Each row below holds a small network's activations on one record, seen along a few directions.
After each row come some of the record's fields: G, L, B, Z.
Not every record has every field; a missing one is left out.
The largest differences between rows may come from other fields.
Random noise pushes rows far along 6 fixed directions. That doesn't count. These rows show it; they differ only by the noise:
[-575 -172 -315  130  102   52  118  -85  159 -266  268  -21 -419  363
 -147  560 -202 -115]
[ 674   83  228  -30 -492 -216  357  251 -278  312 -295 -310  486   66
  150 -335 -139  445]
[ -97 -355 -320   80  122  151 -186  -57  176 -131   74  -59  -36  110
 -270 -152  -33  164]
[  23  401 -319  216  139  236  297  -36  298  157   39 -309 -322  600
 -283  723 -437  150]
[  74  156 -309  115   80  -44   75 -251  253   62  286 -208 -350  259
 -398  514  129 -308]
[ 107 -241 -102    5  -91   30    7   66  -13  -17    8  -92  116   83
  -51 -188  -34  222]
[ 114  284  -20 -334   43 -162  175  161  123 -182  -62 -104  -30  124
  -60  140  -71 -136]
[ 402  479 -158 -462  370  123  -53  195  397 -137 -178 -134   23  128
 -260  -43  -89  -12]

[-728  -59  -40    3  178  -85   13    4   93 -233   47   87 -269  108
  -98  341 -149 -367] : (G g3; B b6; Z z1)
[-308  -57 -184 -103  150 -261  231   15  156 -307   47  -43 -221  225
   -9  478 -182 -257] : (G g2; B b4; Z z1)
[-256 -447   30   59   60  151  -84  184  -69 -291 -142   64   95  109
  224 -350 -319   53] : (G g2; B b6; Z z2)
[-251   44  164 -314  277  179 -230  113  103 -401  196  341 -250 -157
  111    0  -58 -199] : (G g3; L l1; B b6; Z z2)
[-416  -72  -36 -201  114  -18  293  253  -80 -257  195  136  -20  -47
  556  383  122 -377] : (G g3; L l2; B b4; Z z2)
[  77  134   46  -20  180  449 -265  -90  180  277  260   86 -103   41
   -1  -70  -90 -232] : (G g3; L l2; B b6; Z z1)
[ -65  168 -102   38  299  331  -53   49  146  126  262    9 -178  113
   65  253  143 -371] : (G g3; B b6; Z z2)
[  95 -113  423  208 -525  297  207   21 -566  602  195   49  111   44
  513    6  -61  396] : (G g3; L l1; B b6; Z z1)
[ 450  367  298 -208   43  136  270  221  -66  171  -90    9  170  -42
  272   27  -47   69] : (G g3; L l1; B b6; Z z2)
[-120  205  -46  -43   83  -28  114  140   25  -96   10 -159   -6  121
   81  269 -161 -236] : (G g3; B b4; Z z2)
[  76  -39   92  234 -171 -100  184 -260   -5   80   12  -32 -281  214
 -276  301 -240  391] : (G g2; L l1; B b6; Z z1)
[ 496  133   34  164  -58 -115  115 -122   70  302   12 -249    4   47
 -188    1   92  290] : (G g3; B b6; Z z1)
[-141   -8  245  -81   20  279   29  246  -46 -127  -27  203   71    4
  349  -10 -156   25] : (G g1; L l1; B b6; Z z2)
[-128  301   58    3 -163 -361  137   68  -67  -62 -392  -79   46  -90
 -145   48 -100 -338] : (G g2; L l1; B b6; Z z2)
[ 519  427 -357  186  119 -191  520 -136  253  161 -249 -488   27  174
 -276  551  -77  231] : (G g3; L l1; B b4; Z z2)
[ 322  -43 -231  415  277  658 -353   26  174  402 -234 -122  207  149
 -229 -325 -241  541] : (G g1; L l2; B b6; Z z2)
[-491  209 -124  -31  227  -52   -7   95  164  -34 -277  143  -86   51
 -209  196 -266  287] : (G g3; L l1; B b6; Z z1)
[ -21   18  199 -250   84   59  -37  125  -56 -200  143  193   81  -78
  297 -111  118  -20] : (G g3; L l2; B b6; Z z2)
[ 149  332   57 -237   41 -285  133 -245   57 -103   19  -93 -130   48
  -64  252  214 -672] : (G g2; L l2; B b6; Z z2)
[-150 -121 -187  107 -112 -537  -66 -298  -72  -55  126  -40  -88 -336
 -246  226  577 -301] : (G g3; L l1; B b4; Z z2)
[-362 -210 -217  132  181  205  126  105   64 -203  -94  -10  -95  366
   15  148 -357  301] : (G g2; B b6; Z z2)
[-172  -81 -165  366  -17 -235   85 -246   86   68  -39 -128   10  -26
 -214  218  199 -148] : (G g3; L l2; B b6; Z z2)
[-244  572   53  -79  197  -71  132    2  145  -19  -44   49 -217  133
  -32  574 -195 -740] : (G g1; L l1; B b6; Z z2)
[ 591  322   -7   -3  110  -63  -46  -30  225   89 -299 -296   90  112
 -317 -181 -103 -169] : (G g2; B b6; Z z2)
[-420  -26   20   74 -181 -164  -73  -34 -108   87 -129   42   58 -180
  -89   79  105  -26] : (G g3; L l1; B b4; Z z1)
[-784 -249 -483  560  122  117  -69 -135  180  -16 -185  -55 -237  279
 -427  405 -604  729] : (G g3; L l1; B b4; Z z1)
[ 159  261  188   29  -78   92  -69   81    8  259 -171  -60  173   23
 -117 -256 -378  134] : (G g3; L l2; B b6; Z z1)
[-141 -215   48   51 -101 -315 -272 -404  -16 -113  432   48 -494    1
 -389  192  202 -537] : (G g2; B b6; Z z1)
[ -66  410  -93   35  256  127  281   87  192  -87    8  -30 -342  207
  -11  549 -310  237] : (G g3; L l1; B b6; Z z2)
[ 101  -47 -464   15  682  631 -352  -64  521 -166   53    3 -191  309
 -356  -26  -21  233] : (G g2; B b6; Z z2)
[ -67   91  -49  -47   57   55  -96 -310  152  -54  618  140 -603   46
 -228  608  176 -635] : (G g2; L l1; B b4; Z z1)
[ 147 -494  -75  222 -378 -376  121  -98 -215 -103    7  -97  266  -67
  -22 -264   54  197] : (G g2; L l2; B b4; Z z2)
[-230  282  226 -218  131  116 -135  -16   81 -161  312  292 -416  227
   50  382 -268 -414] : (G g2; L l2; B b6; Z z2)
[ 146  182 -257   51  324  498 -214   61  397   22    7 -155  -83  311
  -53  116 -200  -71] : (G g2; B b4; Z z2)
[ 327  -51   46 -355  207   78 -166  238  123 -164  -37  -19  342 -103
  109 -488  -88  -18] : (G g3; B b4; Z z1)
[ -21 -109   35   53  142  261  -47  -59  104   60  414  140 -349  288
   26  238 -164 -173] : (G g2; B b6; Z z1)
[-170  369    3 -634  600  398  240  461  185 -391   70  280 -157   47
  483  543  -29   88] : (G g3; L l1; B b4; Z z2)

Which values does each new row have?
[ 255   14  213 -475   63 -242 -120  242  120 -331 -355   97  229  -57
  -78 -620 -211  328] : (G g2; B b6; Z z1)
[ 373  211  210  139 -222  167  130  -72 -209  283  137  -15  -72  142
    6  235   43   71] : (G g2; L l1; B b6; Z z2)
[ 132  -15 -225  198   16  300  137  -80  187  219   76 -245  -42  369
    0  252  -51  137] : (G g2; B b4; Z z1)
[ 337  -74   16  368 -137   75    3 -276 -132  378  320  -74  -72   48
 -107  149  245  219] : (G g3; L l2; B b6; Z z2)
[ 395  194  142   46  -91 -250  -13 -244   87  219  320  -65 -374   98
 -273  265  102 -399] : (G g2; B b6; Z z1)
[-117 -465   76  204 -218  -83  139   68 -249  -84  -36  -15   96   81
  245 -204  -67   61] : (G g2; B b6; Z z2)
[-135  148   75 -211  -84 -311  380  222  -37 -296 -140   94  -39   60
  274  172 -165   23] : (G g2; L l1; B b6; Z z2)
[ 418  238  -46 -225  296  372  159  173   90  220  167   49  127   17
  345   79  405  169] : (G g3; L l2; B b6; Z z2)
[ -23   -8  -31  186  -68  724  279  195 -259  372  312   66 -235  455
  369  554 -307  827] : (G g2; L l1; B b4; Z z1)
[-388   58  126 -332  121 -186   66  240   -4 -324 -163   64   36  -71
   48 -112 -129 -166] : (G g3; B b6; Z z1)
[ 208  -47 -143    7  223   34  -35  219  161 -142 -411 -123  247  126
  -88 -437 -436  246] : (G g2; B b6; Z z2)
[ 245  -32 -188 -136  445  399 -495 -167  285   70  425  179 -127 -208
  -90 -237  569 -286] : (G g3; L l2; B b6; Z z2)
[-188 -172   12    7  -66   88   86  -43  -94  -84  174   28  -79   15
   90  271 -101  230] : (G g3; L l1; B b4; Z z1)
[  98 -300  -75  200 -209  -68  129   -2  -85  -32    7 -217  131  103
  115 -113  -30 -152] : (G g2; B b4; Z z2)
[ 190  597 -200 -181  296 -119  115  -35  292   -8 -271 -321  115   29
 -228  330   39 -525] : (G g3; L l2; B b4; Z z2)
[ 190   -7 -376   89  272  256  -81 -240  271  136  121  -60 -190   96
 -467  249   81   22] : (G g2; L l1; B b4; Z z1)
[ -65   -2 -140   33  112  232  -76 -195  -13  322  255   92 -263   29
  -15  524  310  -62] : (G g2; L l1; B b4; Z z1)
[-568  266   59 -326  185 -231  -61  208  169 -446 -123   92 -178    1
 -133   51 -296 -361] : (G g3; B b6; Z z1)
